These are the activations of a small network on made-up records, seen along a few directions, one row for each record.
Each row is followed by the record's values for the fields MIL, PUZ, PIZIV, KEDAS, KARU.
Not every record has every field; a missing one is written absent.
The largest differences between rows may come from other fields.
In the rows, 500 means zero.
Strong random noise was added to every row along 6 fixed directions; ignore it. To show where, here is one row again and again, with new noise each time:
[653 603 624 466 503 284 419 444 421 630 504 388 473 484 529 407 580 574
 397 366 493]
[503 501 539 582 612 713 493 396 378 623 554 700 616 695 712 382 383 382
 567 648 641]
[451 432 548 288 528 594 790 635 557 317 529 365 367 611 270 406 637 443
 387 391 477]
[420 516 482 732 424 492 354 454 359 758 442 593 745 376 406 467 571 644
 371 492 535]
[519 283 548 580 420 405 468 439 363 496 550 538 426 682 576 466 460 504
 469 697 511]
[429 522 530 739 533 546 407 661 506 643 556 563 523 501 578 494 415 365
 663 313 697]
[483 467 457 480 564 651 624 526 442 393 608 480 360 813 642 378 496 394
 412 499 616]
[484 225 713 316 486 508 726 548 523 404 486 540 471 526 243 476 499 406
 623 675 412]

[454 618 343 671 557 586 485 577 561 577 532 544 499 504 716 539 449 436
 536 356 620] : MIL=bik, PUZ=mene, PIZIV=turol, KEDAS=fem, KARU=absent
[491 642 392 424 552 522 589 462 490 459 500 412 471 560 522 420 600 540
 318 439 483] : MIL=absent, PUZ=absent, PIZIV=absent, KEDAS=fem, KARU=absent
[628 528 495 460 469 478 466 356 444 486 551 458 443 621 683 445 543 575
 352 599 464] : MIL=pob, PUZ=mene, PIZIV=turol, KEDAS=sisog, KARU=absent
[535 411 580 404 356 323 530 400 416 512 386 446 543 421 349 509 637 705
 333 616 336] : MIL=bik, PUZ=mene, PIZIV=vusup, KEDAS=sisog, KARU=retad
[303 419 450 801 517 860 555 562 496 642 548 758 736 583 643 494 466 399
 580 603 714] : MIL=pob, PUZ=mene, PIZIV=turol, KEDAS=sisog, KARU=sil
[543 428 589 612 427 361 370 629 501 470 612 346 285 414 476 525 520 551
 397 245 571] : MIL=pob, PUZ=mene, PIZIV=turol, KEDAS=sisog, KARU=sil
[393 503 525 531 535 669 622 634 640 569 493 587 585 337 392 529 490 434
 585 376 555] : MIL=absent, PUZ=absent, PIZIV=absent, KEDAS=sisog, KARU=absent
[409 511 375 702 499 572 352 435 318 539 480 579 576 678 682 491 399 445
 513 646 634] : MIL=bik, PUZ=mene, PIZIV=turol, KEDAS=fem, KARU=sil
[519 513 393 639 453 359 325 462 457 544 499 532 509 473 591 550 415 510
 507 520 492] : MIL=bik, PUZ=fon, PIZIV=turol, KEDAS=fem, KARU=absent
[481 542 430 461 566 571 632 552 572 415 558 473 376 624 617 487 491 396
 495 435 560] : MIL=absent, PUZ=absent, PIZIV=absent, KEDAS=fem, KARU=absent
[303 526 371 668 467 671 579 568 579 576 448 588 714 421 430 555 572 474
 543 517 554] : MIL=pob, PUZ=mene, PIZIV=turol, KEDAS=fem, KARU=absent
[645 569 569 317 585 430 485 518 644 422 550 481 413 452 556 531 418 432
 688 425 432] : MIL=pob, PUZ=fon, PIZIV=vusup, KEDAS=fem, KARU=absent
[420 473 497 548 576 701 614 632 627 486 577 578 453 528 592 505 398 349
 628 414 629] : MIL=absent, PUZ=absent, PIZIV=absent, KEDAS=sisog, KARU=absent
[596 421 630 568 503 346 552 467 468 466 579 436 313 732 751 489 443 436
 632 582 612] : MIL=pob, PUZ=fon, PIZIV=vusup, KEDAS=fem, KARU=zor
[345 453 510 462 456 661 758 712 729 478 473 541 594 322 252 585 586 451
 614 419 510] : MIL=pob, PUZ=fon, PIZIV=vusup, KEDAS=sisog, KARU=absent
[572 533 626 529 666 688 469 302 436 694 544 766 658 583 816 411 275 373
 703 751 610] : MIL=absent, PUZ=absent, PIZIV=absent, KEDAS=fem, KARU=absent
[425 389 532 407 544 779 603 420 420 477 481 680 660 572 475 457 407 427
 559 762 523] : MIL=bik, PUZ=mene, PIZIV=turol, KEDAS=sisog, KARU=sil
[538 551 521 486 495 357 514 483 523 549 496 422 443 471 526 514 535 524
 481 453 485] : MIL=absent, PUZ=absent, PIZIV=absent, KEDAS=fem, KARU=absent
[532 281 692 297 628 736 673 478 535 408 593 647 468 535 442 472 389 398
 626 680 482] : MIL=pob, PUZ=mene, PIZIV=vusup, KEDAS=fem, KARU=sil
[687 519 613 279 590 450 509 333 545 445 534 538 415 617 675 477 399 370
 649 633 422] : MIL=pob, PUZ=mene, PIZIV=turol, KEDAS=fem, KARU=absent
[430 593 313 679 503 540 339 430 388 613 460 590 569 590 675 514 434 524
 526 539 596] : MIL=bik, PUZ=mene, PIZIV=vusup, KEDAS=fem, KARU=retad
[443 644 518 340 672 728 571 491 472 484 432 553 668 527 423 407 474 390
 560 518 537] : MIL=bik, PUZ=mene, PIZIV=vusup, KEDAS=fem, KARU=sil
[431 398 480 661 462 612 412 419 370 544 600 595 518 558 576 495 473 589
 386 606 555] : MIL=pob, PUZ=mene, PIZIV=vusup, KEDAS=fem, KARU=absent
[647 693 392 583 605 509 281 418 519 599 560 576 473 536 858 524 402 470
 548 405 588] : MIL=pob, PUZ=mene, PIZIV=vusup, KEDAS=fem, KARU=absent
[523 472 485 604 347 242 256 528 411 512 513 408 364 447 494 541 499 604
 445 396 501] : MIL=bik, PUZ=mene, PIZIV=vusup, KEDAS=sisog, KARU=absent
[557 559 637 485 504 368 496 614 609 601 489 474 482 381 559 556 473 444
 697 280 517] : MIL=bik, PUZ=mene, PIZIV=vusup, KEDAS=sisog, KARU=retad
[611 707 664 311 632 469 528 598 573 467 516 369 415 498 531 436 462 364
 596 232 587] : MIL=bik, PUZ=fon, PIZIV=vusup, KEDAS=sisog, KARU=sil
[436 412 381 691 453 547 308 459 433 465 526 629 504 526 580 566 351 437
 599 605 548] : MIL=pob, PUZ=mene, PIZIV=turol, KEDAS=fem, KARU=absent
[516 774 425 564 530 437 411 451 486 697 435 470 652 310 493 459 612 619
 340 303 497] : MIL=absent, PUZ=absent, PIZIV=absent, KEDAS=fem, KARU=absent
[418 494 361 412 537 797 695 572 508 336 602 420 412 616 417 423 618 529
 179 346 535] : MIL=bik, PUZ=mene, PIZIV=turol, KEDAS=sisog, KARU=sil
[487 522 439 309 537 529 481 418 391 370 468 455 482 608 373 414 522 544
 383 587 416] : MIL=bik, PUZ=mene, PIZIV=vusup, KEDAS=fem, KARU=sil
[382 358 484 391 515 543 644 702 551 239 510 399 310 647 368 555 461 303
 633 495 538] : MIL=bik, PUZ=mene, PIZIV=vusup, KEDAS=fem, KARU=sil
[508 531 340 428 446 474 731 478 612 463 453 419 511 537 548 530 689 596
 367 509 411] : MIL=pob, PUZ=mene, PIZIV=turol, KEDAS=fem, KARU=zor
[510 545 491 791 507 575 314 371 380 718 567 595 604 533 769 460 454 601
 381 466 615] : MIL=pob, PUZ=mene, PIZIV=turol, KEDAS=fem, KARU=zor
[543 381 693 382 448 389 727 607 599 417 539 416 386 474 396 501 598 484
 551 459 511] : MIL=pob, PUZ=fon, PIZIV=vusup, KEDAS=sisog, KARU=absent
[390 335 493 687 461 570 493 693 618 512 569 595 422 483 635 618 344 370
 731 450 592] : MIL=bik, PUZ=mene, PIZIV=turol, KEDAS=sisog, KARU=retad
[392 278 279 652 338 495 417 406 330 334 607 526 338 766 694 545 481 621
 238 787 480] : MIL=pob, PUZ=fon, PIZIV=vusup, KEDAS=fem, KARU=absent
[439 207 508 444 397 575 577 488 528 371 525 536 452 467 393 584 511 584
 414 605 452] : MIL=pob, PUZ=mene, PIZIV=turol, KEDAS=sisog, KARU=absent
[664 510 804 157 637 553 675 326 560 610 421 656 683 305 383 414 458 454
 644 685 348] : MIL=absent, PUZ=absent, PIZIV=absent, KEDAS=sisog, KARU=absent
[598 390 756 237 478 394 702 448 489 387 516 375 377 524 326 377 640 516
 404 528 410] : MIL=pob, PUZ=mene, PIZIV=turol, KEDAS=sisog, KARU=absent
[420 287 524 412 469 635 617 444 435 420 455 632 603 465 283 543 461 488
 506 815 376] : MIL=bik, PUZ=mene, PIZIV=turol, KEDAS=fem, KARU=sil
[505 396 503 550 442 462 416 484 542 572 433 624 602 335 422 601 382 534
 684 590 429] : MIL=bik, PUZ=mene, PIZIV=turol, KEDAS=sisog, KARU=retad

Here are new rows. What are their fields?
[530 691 591 572 634 591 398 385 359 718 494 585 690 517 592 368 443 439
 582 523 648] : MIL=bik, PUZ=mene, PIZIV=turol, KEDAS=fem, KARU=sil
[417 508 547 594 461 442 458 572 449 577 490 457 583 427 308 452 570 574
 427 406 536] : MIL=bik, PUZ=fon, PIZIV=vusup, KEDAS=fem, KARU=sil
[567 533 483 480 569 567 502 479 495 447 599 469 396 540 619 458 537 513
 354 365 544] : MIL=pob, PUZ=mene, PIZIV=turol, KEDAS=fem, KARU=absent
[382 547 363 726 510 573 458 656 620 537 542 519 531 504 639 552 485 421
 617 366 643] : MIL=pob, PUZ=mene, PIZIV=turol, KEDAS=fem, KARU=absent
[543 554 665 390 629 593 512 514 588 532 526 596 519 404 569 496 415 339
 681 449 497] : MIL=pob, PUZ=mene, PIZIV=turol, KEDAS=fem, KARU=absent
[498 405 521 454 476 551 634 378 380 428 511 488 511 644 462 434 613 557
 320 677 500] : MIL=pob, PUZ=mene, PIZIV=turol, KEDAS=fem, KARU=sil
[490 449 526 474 492 545 568 501 524 569 465 569 561 477 551 537 482 525
 575 542 505] : MIL=bik, PUZ=mene, PIZIV=vusup, KEDAS=sisog, KARU=retad
[451 603 459 619 565 725 550 487 510 600 559 567 609 468 592 451 514 565
 403 373 601] : MIL=pob, PUZ=fon, PIZIV=turol, KEDAS=fem, KARU=zor
[717 530 802 123 741 641 694 406 571 450 531 551 472 560 566 392 359 301
 673 589 443] : MIL=bik, PUZ=mene, PIZIV=turol, KEDAS=sisog, KARU=sil
[372 524 550 427 610 814 673 594 519 430 524 545 540 519 286 452 528 387
 465 419 557] : MIL=bik, PUZ=mene, PIZIV=vusup, KEDAS=fem, KARU=sil
[594 421 541 578 458 361 369 584 449 424 635 393 245 560 618 497 432 466
 473 367 568] : MIL=bik, PUZ=mene, PIZIV=turol, KEDAS=sisog, KARU=sil
[442 558 336 604 449 627 512 386 420 594 518 536 571 556 608 446 595 666
 175 527 534] : MIL=absent, PUZ=absent, PIZIV=absent, KEDAS=sisog, KARU=absent
[461 482 430 406 478 526 525 447 532 442 461 483 524 487 358 526 548 583
 421 588 417] : MIL=pob, PUZ=fon, PIZIV=vusup, KEDAS=fem, KARU=absent
[412 554 306 557 440 561 560 418 398 484 458 492 571 643 604 482 585 579
 319 567 502] : MIL=bik, PUZ=mene, PIZIV=turol, KEDAS=fem, KARU=retad
[700 695 547 249 502 236 414 329 478 479 442 282 451 425 433 418 635 641
 343 437 314] : MIL=pob, PUZ=mene, PIZIV=turol, KEDAS=fem, KARU=absent
[529 361 382 535 405 356 413 488 510 330 556 459 307 620 577 594 467 553
 455 607 439] : MIL=pob, PUZ=fon, PIZIV=vusup, KEDAS=fem, KARU=absent
[583 460 608 451 501 396 452 449 487 531 508 465 502 330 402 507 565 603
 419 440 420] : MIL=pob, PUZ=mene, PIZIV=turol, KEDAS=fem, KARU=absent
[359 392 299 364 425 711 664 536 569 304 482 472 467 510 240 514 662 628
 215 529 384] : MIL=pob, PUZ=mene, PIZIV=vusup, KEDAS=sisog, KARU=absent
[592 471 340 561 424 459 393 429 477 391 612 432 295 678 776 508 495 561
 320 494 515] : MIL=pob, PUZ=mene, PIZIV=turol, KEDAS=sisog, KARU=absent
[317 216 492 552 387 530 583 486 474 485 422 627 646 387 222 562 497 570
 523 807 376] : MIL=absent, PUZ=absent, PIZIV=absent, KEDAS=fem, KARU=absent
[512 482 604 361 575 536 584 581 510 397 525 441 436 450 315 467 497 409
 557 433 476] : MIL=bik, PUZ=mene, PIZIV=turol, KEDAS=fem, KARU=sil
